Each row below holds a small network's activations on one input, seen along a few directions.
In each table, some parts of the input vary, and every possible input appears once, in random order.
Descriptions start from the smaller parts, as in this example, which fits no table here: one of 8 places around a ring, together with either a single point or (one of 2 separate values, together with one of 4 places along a line) or one of 11 places along a line.
Shared parts are said once, and a part with two or three values counts as separate values.

Other details of the inputs vary at random and push rows far along three fixed directions, the same in every table; ignore that.

Rows:
row 1: [-4, -3, -5, -14, -14, 9, -13, 21, 2, 8, 2, 8, -5]
row 2: [-20, 15, 13, 13, 10, -39, 10, -60, -9, 19, -29, -9, -9]
row 3: [1, 4, -12, -10, -8, 14, -17, 14, -10, 0, 1, 8, -10]
row 4: [8, 16, 1, 36, -8, -3, 7, 18, 6, -23, 27, -24, 35]
row 5: [-1, 0, -16, -19, -8, 15, -14, 11, -5, 0, 4, 0, -4]
row 6: [7, 8, 3, 23, 17, 8, 13, 19, 6, -17, 32, -12, 15]
row 7: [-27, 20, 12, -7, -19, -42, -4, -54, -4, 31, -44, -5, 2]
row 8: [2, -1, -18, -16, -9, 8, -8, 8, -8, 1, -1, -3, -3]
row 9: [-10, 14, 15, 41, 16, -3, 9, 11, 9, -28, 22, -32, 26]
row 10: [5, -5, -5, -10, -14, 7, -16, 17, -12, 3, 1, 12, -2]
row 11: [45, -61, 16, 40, 85, -1, 52, -14, 32, -3, 51, -1, -24]
row 12: [14, 7, -1, 24, -3, 3, 10, 16, 7, -18, 27, -15, 15]
row 13: [3, -5, -4, -14, -15, 9, -13, 20, -1, 11, -1, 8, 1]
row 14: [-26, 2, 16, -12, -4, -9, 24, -54, 8, 18, -52, 26, -10]
row 15: [4, -3, -8, -16, -4, 12, -9, 23, -5, 9, -1, 7, 1]
row 16: [6, 4, 5, 42, 16, 7, 7, 21, -2, -21, 30, -19, 25]
row 17: [-25, 8, 16, 11, 20, -31, 13, -51, -1, 13, -11, -14, 3]
row 18: [-20, 8, 9, -6, 7, -18, 1, -26, 1, 21, -18, -1, -6]
row 19: [6, -4, -17, -18, -7, 9, -12, 14, -9, 1, -2, 2, 3]
row 20: [-3, -4, -1, -18, -11, 6, -16, 21, 0, -4, -1, 5, -8]
row 21: [-8, -2, 13, -29, 10, -21, -4, -33, -9, 21, -33, 10, -19]
row 22: [1, 12, 9, 38, 5, -1, 12, 16, 10, -23, 36, -22, 26]
row 23: [2, 1, 9, 30, 6, 4, 3, 14, 13, -23, 24, -22, 11]
row 24: [11, -7, -10, -2, -11, 5, -14, 17, -8, -1, 2, 9, -1]
row 25: [-31, 35, 22, 34, -1, -44, 11, -53, -1, -4, -25, -38, 19]
row 26: [1, -2, -8, -13, -16, 12, -15, 16, 5, 8, 2, 5, -8]
row 27: [29, -45, 8, -13, 64, -14, 22, -36, 3, 30, -7, 34, -49]
row 28: [7, 0, -13, -15, -8, 10, -12, 19, -3, 8, -7, 5, 1]
row 29: [-30, 28, 20, 49, -5, -47, 13, -56, 2, -3, -9, -42, 39]
row 30: [7, 4, -10, -17, -17, 9, -11, 12, 0, 1, 8, 8, -7]
row 31: [-5, -3, -6, -6, -18, 29, 6, 11, -2, -16, -18, 31, 1]
row 32: [42, -49, 11, -25, 69, 1, 31, -19, 9, 27, 13, 37, -49]
row 33: [-14, 16, -5, -7, -33, -10, -11, -5, -3, 12, -19, -7, 3]
row 34: [5, -6, 0, -18, -12, 6, -16, 20, -4, -2, -4, 5, -3]
row 35: [35, -54, 22, 29, 97, 0, 44, -14, 20, 7, 39, 18, -38]
row 36: [10, 2, -5, -19, -16, 6, -9, 16, -7, 3, 5, 11, 1]
row 37: [4, 12, 4, 41, 7, 2, 4, 23, 6, -32, 20, -35, 34]
row 38: [7, -5, -7, -15, -16, 6, -13, 18, -1, -5, -5, 1, -10]
row 39: [5, -10, -7, -14, -10, 9, -10, 15, -6, 1, 8, 3, 4]
row 40: [0, -5, -13, -17, -15, 11, -15, 11, -1, 1, 6, 3, -5]
row 41: [-37, 6, 8, -31, -23, -13, 14, -64, -7, 16, -63, 26, -7]
row 42: [15, 1, -13, -22, -5, 5, -6, 12, -8, 4, -1, 11, -4]
row 43: [-1, 3, -6, 4, -14, 7, -13, 13, -5, -4, 8, 2, -3]
row 44: [1, 2, -7, -19, -6, 13, -17, 17, -2, -5, -4, 1, -11]
row 45: [2, -3, -11, -20, -6, 11, -12, 15, -11, 3, 1, 3, 4]
row 46: [-20, 27, 11, 28, -18, 5, 26, -18, 8, -26, -12, -3, 35]
row 47: [-5, -7, -10, -18, -13, 8, -13, 16, -3, 1, 7, 5, -1]
row 48: [-18, 27, 9, 49, -16, -23, 4, -17, -3, -15, 3, -32, 27]
row 49: [1, 3, -10, -12, -6, 16, -10, 17, 1, 8, 2, 3, -9]
row 50: [-5, -6, -1, -15, -17, 29, 7, 13, 5, -21, -23, 22, 1]
row 51: [11, 8, -16, -19, -12, 9, -6, 14, -7, 0, 1, 4, -6]
row 52: [8, -1, -12, -7, -1, 11, -4, 16, 2, 6, -1, 0, -6]
row 53: [6, 16, 2, 32, 11, 6, 10, 10, 9, -21, 31, -23, 19]
row 54: [1, -15, 10, -25, 10, -27, -1, -34, 1, 21, -30, 15, -26]
row 55: [-3, -3, -6, -10, -13, 7, -16, 19, -8, 1, 4, 13, -7]
Description of these inputs: one of 5 separate values, together with either a single point or (one of 2 separate values, together with one of 5 places around a ring).
Question: Changing only the choice among 5 separate values turns row 55 into row 47. The same change can be made to row 24. Which row results?
Answer: row 29
Question: Changing only the choice among 5 separate values turns row 13 into row 10. The same change can be made to row 26. Which row results?
Answer: row 43
Question: Change only the place on the ring of 5 in row 22. List by row number the other rows that result.
Answer: row 4, row 12, row 30, row 36
Question: Change only the choice among 5 separate values in row 9. List by row number the other rows that result.
Answer: row 6, row 17, row 18, row 35
Question: Change only the choice among 5 separate values in row 31. List by row number the other rows that result.
Answer: row 14, row 41, row 46, row 50

Rows:
row 56: [-22, 25, -2, -28, -26, -36, -18, -45, -19, 33, -37, 0, -9]
row 57: [-23, 26, 20, 43, 4, -26, 30, -50, 4, -6, -9, -19, 30]
row 58: [-23, 4, 12, -16, -11, -20, 4, -43, 1, 17, -42, 12, -11]
row 59: [26, -22, -5, 16, 26, 24, -5, 50, 7, -16, 44, -6, -3]
row 60: [-15, 10, 2, -32, -8, -35, -11, -48, -13, 37, -33, 6, -22]
row 61: [-30, 39, -16, -6, -63, 3, -49, 38, -22, -12, -8, -24, 30]
row 62: [-15, 16, 9, 54, -11, 15, 6, 29, 9, -41, 21, -29, 44]
row 63: [-20, 30, 6, 7, -10, -37, -2, -41, -11, 16, -14, -20, 12]
row 64: [-13, 36, -15, 2, -38, 4, -27, 29, -14, -14, 8, -29, 31]
row 65: [3, 3, -19, -22, -34, 12, -33, 39, -9, 0, 5, -3, 2]
row 66: [-36, 32, 21, 37, -22, -32, 15, -48, 3, -5, -24, -23, 32]
row 67: [31, -61, 25, 13, 79, 2, 47, -24, 31, 8, 15, 27, -40]
row 68: [-30, 36, 18, 33, -11, -44, 0, -44, -2, 4, -10, -40, 26]
row 69: [-13, 12, 4, -20, -13, -32, -12, -36, -10, 27, -24, -1, -11]
row 70: [-16, 15, -20, -46, -55, 23, -31, 26, -15, -2, -32, 20, -1]
row 71: [10, 4, 2, 47, 5, 7, -1, 40, 12, -28, 44, -38, 30]
row 72: [38, -29, -26, -44, 9, 34, -17, 50, -4, 8, 23, 24, -28]
row 73: [4, -26, 7, -30, 27, 2, 14, -28, 4, 19, -23, 35, -38]
row 74: [-9, 22, 17, 43, 11, -47, 7, -41, -13, -8, -9, -36, 27]
row 75: [19, -29, 16, 10, 67, -14, 23, -25, 9, 16, 19, 4, -28]
row 76: [22, -44, 4, -38, 32, 2, 21, -30, 9, 30, -19, 50, -51]
row 77: [32, -21, -11, 15, 9, 20, -5, 49, 7, -11, 44, -2, 3]
row 78: [40, -55, 20, 9, 84, -11, 34, -21, 24, 19, 31, 13, -45]
row 79: [30, -15, -10, 15, 11, 18, -3, 44, 6, -12, 43, -6, 4]
row 80: [4, 12, 0, 54, -10, 22, 14, 35, 11, -41, 35, -21, 45]
row 81: [-13, 25, -18, -10, -57, 23, -21, 35, -9, -19, -10, -1, 25]
row 82: [24, -39, 5, -27, 45, -7, 4, -13, 7, 28, 3, 24, -48]
row 83: [3, -27, 9, -25, 30, 3, 15, -27, 3, 17, -20, 34, -37]
row 84: [-32, 32, 20, 30, -4, -27, 23, -52, 3, -4, -22, -22, 27]
row 85: [-23, 33, -40, -97, -81, 10, -71, 26, -41, 29, -52, 23, -17]
row 86: [15, -7, -2, 36, 19, 38, 19, 46, 13, -39, 40, -11, 24]
row 87: [-36, 29, 21, 31, -20, -31, 14, -49, 4, -3, -26, -22, 28]
row 88: [-16, 9, 5, -16, -15, -35, -12, -39, -10, 29, -25, -1, -10]
row 89: [-19, 18, -35, -92, -80, 9, -72, 30, -34, 29, -49, 26, -23]
row 90: [-25, 15, 6, -20, -9, -13, 4, -39, -6, 13, -40, 10, -5]
row 91: [-3, 5, 5, 47, -4, 24, 8, 40, 13, -42, 29, -22, 37]
row 92: [-16, 23, -30, -55, -72, 22, -36, 23, -24, 5, -37, 28, 2]
row 93: [34, -51, -21, -60, 12, 53, -11, 52, 1, 4, 3, 59, -48]
row 94: [-37, 35, 16, 14, -7, -46, -5, -52, -10, 14, -24, -29, 11]
row 95: [27, -17, -10, 16, 7, 19, -6, 49, 8, -15, 43, -11, 7]
row 96: [-33, 32, 20, 29, -2, -26, 21, -50, 3, -5, -22, -22, 26]
row 97: [27, -20, -27, -44, -13, 45, -7, 46, -5, -1, 2, 39, -18]
row 98: [17, -23, 16, 13, 40, -17, 31, -37, -1, -2, -18, 14, -11]
row 99: [9, 7, -1, 50, 0, 24, 19, 32, 13, -38, 36, -20, 38]
row 100: [7, -17, 7, -13, 26, -3, 25, -33, 7, 15, -13, 23, -20]
row 101: [11, 0, -7, 30, -2, 36, 9, 48, 12, -39, 33, -13, 27]
row 102: [-1, 5, -16, -21, -37, 29, -15, 34, -4, -13, -7, 12, 7]
row 103: [31, -31, 1, 33, 26, 36, 23, 44, 25, -31, 43, 0, 8]
row 104: [-11, 23, -15, 0, -43, 25, -12, 33, -5, -24, -2, -7, 28]
row 105: [13, -31, 20, 13, 62, 1, 39, -29, 15, 5, 5, 18, -23]
row 106: [3, -23, 12, -19, 28, -23, -1, -30, 1, 29, -12, 12, -36]
row 107: [-8, 25, -17, -3, -34, 10, -30, 38, -12, -13, 10, -21, 21]
row 108: [18, -23, 13, 15, 52, -20, 24, -27, 12, 15, 18, -6, -21]
row 109: [17, -44, 6, -41, 35, 3, 19, -28, 11, 27, -21, 46, -53]
row 110: [28, -4, -10, 39, 18, 19, 8, 46, 7, -24, 58, -21, 24]
row 111: [-10, 23, -13, -1, -35, 9, -33, 40, -12, -14, 10, -20, 20]
row 112: [-41, 50, 23, 49, -19, -59, 3, -61, -7, 6, -13, -46, 39]
row 113: [11, 9, -2, 45, 9, 10, 2, 38, 8, -29, 46, -38, 30]
row 114: [14, -18, -1, -22, 21, -17, 3, -26, -4, 32, -4, 19, -32]
row 115: [33, -34, -23, -39, 0, 47, -2, 46, 3, -4, 11, 40, -25]
row 116: [-3, 2, -28, -55, -61, 29, -33, 34, -16, 6, -28, 37, -8]
row 117: [-36, 42, 27, 55, 12, -48, 13, -52, -1, -4, 0, -52, 36]
row 118: [22, -26, -3, -38, 32, -11, 4, -23, -2, 36, -6, 26, -44]
row 119: [-25, 13, 7, -19, -12, -14, 2, -39, -5, 13, -41, 10, -8]
row 120: [19, -6, -3, 40, 24, 22, 0, 50, 8, -29, 53, -26, 18]
row 121: [13, -35, 23, 14, 57, -2, 36, -28, 20, 4, 4, 17, -26]
Question: Changing only one part turns row 97 into row 63. The same change can be made to row 66. Which row results?
Answer: row 88
Question: Changing only one part turns row 99 into row 56. The same change can be made to row 81. Which row results?
Answer: row 69
Question: Describe the family of inputs behind these rows.
Answer: one of 2 separate values, together with either a single point or (one of 4 places along a line, together with one of 8 places along a line)
Question: Change only the place on the line of 8 in row 120. List by row number the other rows that result.
Answer: row 56, row 60, row 94, row 107, row 108, row 113, row 114
Question: Change only the choice among 2 separate values in row 100. List by row number the other rows that result.
Answer: row 118
Question: Change only the place on the line of 4 in row 83. List by row number the other rows that result.
Answer: row 62, row 93, row 105
Question: Change only the place on the line of 4 in row 90. List by row number the other rows that result.
Answer: row 67, row 70, row 119
Question: Change only the choice among 2 separate values in row 93. List by row number the other rows that result.
Answer: row 59
Question: Change only the place on the line of 8 in row 106. List by row number the other rows that result.
Answer: row 61, row 65, row 71, row 77, row 88, row 89, row 95
